Here are a small network's activations along a few directions, averaged over the inputs that share one value of a field.
Related values have similar rows: they may be neighbours, one step apart, or belong to one group.

Other fields shift rows strongly along one fixed direction, in all tables alike. That doesn't count.

Values of Zud:
b18: [ 2.8 14.0 23.7  8.7 18.1 -3.1 22.3  5.5 -5.0 -5.0]
b9: [-10.1  -6.6  16.3  -8.0  16.5  18.2  -9.0 -28.5  22.4  -8.4]
b1: [  9.9  -6.4   9.8 -15.1  29.3 -11.6  -0.5  -1.7  28.5  22.7]
b10: [ -2.5 -28.4 -15.0   5.0  -7.4 -11.5   6.2   5.7 -30.8   5.0]
b4: [-26.8  -3.6   3.0  20.9  -9.0   7.4   5.6  10.3 -18.3  13.9]
b5: [ -8.7  -9.5 -65.5  23.6 -68.8 -23.2 -21.2   6.5 -68.2 -13.2]
b8: [ -5.3  32.3  42.6  -3.9  15.1  26.1   8.6 -13.3  25.3 -16.0]
b13: [ 12.7  -5.0 -34.8  20.4 -25.5 -13.0  -2.3   2.2 -30.8 -17.6]
b3: [ 19.2  15.7   4.4 -19.1  -1.0   9.1 -16.2  -8.7  26.1   3.4]
b7: [ 20.7  -5.8 -33.8  -5.1  -1.3 -19.0   2.8  21.0  -1.3   3.7]
b11: [-24.4 -10.6 -11.1  20.4 -21.3 -19.2  18.6  26.1 -31.0   0.2]
b14: [-32.8   3.6 -20.9  23.0 -34.2   3.8  -7.2  11.6 -33.1  -2.6]
b15: [ 32.0  11.7   0.3 -14.4   4.1  -6.8 -13.7   4.1  15.0  -1.7]
b12: [ -8.6  -6.7 -43.1   1.1 -32.2  -5.0 -22.1   8.2  -2.8  13.7]
b16: [ -0.1   0.5  85.7 -48.7  80.1  45.0  18.1 -43.1  75.1   3.7]
b6: [ 21.4 -10.0  21.4  -6.6  25.9  -1.0  11.0  -9.8   6.8 -10.0]
b17: [ -6.1  -9.9  -5.7 -12.9  -1.6  -5.8  -4.8  -1.6  24.5  25.7]
b2: [  6.7  24.6  22.8  10.8  13.2   9.6   3.6   5.6  -2.3 -17.5]
Each value of Zud is a pair of two hidden parts, and every pair occurs once (6 first parts, 3 second parts).
Changing only the second part turns b9 into b14. b13 has the same second part as b9; what does that change turn b13 into?
Answer: b2
Changing only the second part turns b6 into b18. b10 has the same second part as b6; what does that change turn b10 into?
Answer: b11
Changing only the second part turns b4 into b17. b8 has the same second part as b4; what does that change turn b8 into?
Answer: b3

Values of Ditol:
n17: [ 25.1  13.4  31.6   1.5  31.1  -9.9   1.1  -1.5   9.6 -44.6]
n10: [ 12.5 -11.6 -80.3  -7.0 -49.4 -11.2 -47.1  -2.7 -28.2  10.7]
n16: [-30.9 -26.8 -18.7   4.7 -42.2 -20.3 -29.6  -1.5 -19.0  28.9]
n7: [-62.3 -18.6 -18.7  13.8 -48.9  13.3  -2.6   3.8 -32.5  15.6]
n9: [ 18.3 -19.6  31.0 -39.1  64.8  -8.5  16.5 -24.1  51.6  42.2]
n4: [-56.3 -25.7  -9.9  25.4 -21.1 -14.1  16.0  33.5 -44.6  13.1]
n12: [-43.1   5.2 -46.9  37.6 -63.4  30.0 -17.3   6.4 -28.4  -7.8]
n3: [ 41.3   4.7  37.5 -30.0  70.3  -1.8  34.4  18.4  61.5  14.5]
n2: [ -4.3 -33.2 -47.6 -12.8 -25.7 -16.7 -25.9   8.5  13.4  32.0]
n6: [-19.9   5.4 -51.8  -1.0 -42.7  -1.9 -34.6 -14.6 -26.6  -3.1]
n8: [ 56.6  39.0  44.3 -38.5  38.6  13.1  -9.9 -32.8  84.3 -15.9]
n1: [ 68.1   8.7  30.0 -30.2  42.7   3.7  14.6 -15.4  34.1 -24.0]
n15: [-28.2 -43.9 -50.0  15.7 -42.5 -34.2  -3.0  37.1 -68.8  27.7]
n5: [ -1.3  27.5  -9.1  42.1 -24.6   0.4  28.8  18.4 -50.8 -23.8]
n13: [ 21.3  22.7   0.3  17.6  13.0  22.0 -27.7  -9.5   4.2 -24.6]
n11: [ 17.5 -13.0  23.5   5.6  27.4 -11.7  30.9   6.3   1.9  -0.5]
n18: [  6.0  60.8  89.4 -17.9  42.6  56.1  15.4 -40.2  51.1 -28.2]
n14: [-20.5   5.0  45.2  12.5  29.9  -8.4  40.0  10.0 -12.9 -12.0]
Each value of Ditol is a pair of two hidden parts, and every pair occurs once (6 first parts, 3 second parts).
Changing only the second part turns n18 into n8. n12 has the same second part as n18; what does that change turn n12 into?
Answer: n10
Changing only the second part turns n14 into n11. n7 has the same second part as n14; what does that change turn n7 into?
Answer: n16
Changing only the second part turns n17 into n1. n15 has the same second part as n17; what does that change turn n15 into?
Answer: n9
